Each row has a name. Each question is about the rows just above it.

rit: [-2.97 -8.34 -0.13  1.51 -7.87 -2.10  4.41  5.47]
nuru: [ 1.50 -0.87  1.95  0.48 -1.54 -0.66  0.37  2.29]
bavet: [ 0.63 -0.53  2.76  1.31 -2.06 -1.04 -1.38  3.22]
guze: [ 0.63 -0.53  2.84  1.31 -2.06 -1.04 -1.38  3.22]
puzi: [ 1.58 -1.17  1.95  0.63 -2.12  0.88  0.11  2.43]
[-1.17] with +1 step of 0.01 on every entry: => [-1.16]
Move every entry of [-2.06 -1.04] by +1 step of 0.01. => [-2.05 -1.03]
[ 0.63 -0.53  2.84  1.31] with +1 step of 0.01 on every entry: => [ 0.64 -0.52  2.85  1.32]
Move every entry of [ 1.95  0.48 -1.54] by -1 step of 0.01. => [ 1.94  0.47 -1.55]
Shift each entry of [-2.06 -1.04] by +1 times 0.01: => [-2.05 -1.03]
Shift each entry of [1.31] by +1 times 0.01: => [1.32]

vum: [-1.18 -1.68 -5.12  0.32 -2.41  1.13]
kop: [2.30 1.81 1.95 1.66 5.69 0.75]
nuru: [2.41 1.96 1.76 1.76 5.90 0.84]
puzi: [-2.00 -1.91 -3.08 -0.97 -4.70 -0.09]
Nir: [-2.15 -1.94 -3.35 -1.09 -5.01 -0.13]
suzin: [-1.30  0.23  5.85 -2.71 -3.55 -3.02]
bavet: [2.11 1.65 2.14 1.38 4.90 0.57]
Piva: [ 2.41  1.96  1.76  1.76 -5.06  2.45]
guze: [2.41 1.96 1.76 1.76 8.33 2.45]
riz: [-1.18 -1.68 -5.12  0.32 -2.41 -2.91]
Move every entry of [-2.71 -3.55] by -1 step of 0.01. => [-2.72 -3.56]
Move every entry of [1.96 1.76] by +1 step of 0.01. => [1.97 1.77]
[1.76 1.76] with +1 step of 0.01 on every entry: => [1.77 1.77]
[2.41 1.96 1.76] with +1 step of 0.01 on every entry: => [2.42 1.97 1.77]
Shift each entry of [1.76] by +1 times 0.01: => [1.77]
[2.41] with -1 step of 0.01 on every entry: => [2.40]

Nir: [ 2.77 -1.55 -4.40  2.82  4.93 -8.27 -3.90  0.99  5.36  3.83 -0.32  0.85
 -3.85  0.27 -3.41]
rit: [ 2.18 -2.35 -2.69  1.11  5.00 -8.70 -3.46  0.35  5.92  4.18  0.08  2.70
 -3.90  0.48 -4.76]
Piva: [ 1.52  2.81  4.36  3.67 -1.55  1.70 -8.81 -0.16  1.46 -2.50 -4.21  2.44
  2.14  2.98  1.03]
Move every entry of [-3.46] by -1 step of 0.01. => [-3.47]
Move every entry of [ 0.85 -3.85] by +1 step of 0.01. => [ 0.86 -3.84]
[-0.32  0.85 -3.85] with +1 step of 0.01 on every entry: => [-0.31  0.86 -3.84]
Shift each entry of [-2.69  1.11  5.00] by -1 times 0.01: => [-2.70  1.10  4.99]
[ 3.83 -0.32  0.85 -3.85] with -1 step of 0.01 on every entry: => [ 3.82 -0.33  0.84 -3.86]
Shift each entry of [-2.35] by -1 times 0.01: => [-2.36]
Shift each entry of [2.77] by -1 times 0.01: => [2.76]

vum: [-5.14  4.15 -4.80  0.13 -2.95  1.81]
riz: [-4.11  1.24  0.54 -2.87 -2.51 -0.20]
nuru: [ 3.40 -3.71  0.11 -2.06  1.40 -3.41]
Piva: [ 1.18 -1.64  3.30 -3.42  1.20 -1.87]
kop: [-4.90  0.56 -2.37  0.53 -3.95  0.33]
suzin: [ 0.01 -2.46  2.78 -1.00 -1.23 -7.90]
bavet: [ 1.18 -1.64  3.30 -4.80 -0.05 -2.46]
Move every entry of [1.20] by +1 step of 0.01. => [1.21]
Shift each entry of [ 4.15 -4.80  0.13 -2.95] by +1 times 0.01: => [ 4.16 -4.79  0.14 -2.94]

riz: [ 2.23  1.19 -5.65  3.80  6.74]
kop: [-3.21 -2.50 -0.14 -2.34 -6.39]
puzi: [ 0.29 -0.93 -7.07  1.19 -0.44]
Nir: [ 0.29 -0.93 -7.07  2.34 -0.44]
guze: [2.63 2.20 0.22 2.94 7.16]
vum: [ 1.89 -1.46  2.02  1.37  4.60]
Piva: [-2.91 -3.32 -3.40 -1.70 -7.61]
Move every entry of [2.63 2.20 0.22 2.94] by +1 step of 0.01. => [2.64 2.21 0.23 2.95]
Move every entry of [-0.14] by +1 step of 0.01. => [-0.13]
Move every entry of [ 1.89 -1.46  2.02  1.37] by +1 step of 0.01. => [ 1.90 -1.45  2.03  1.38]

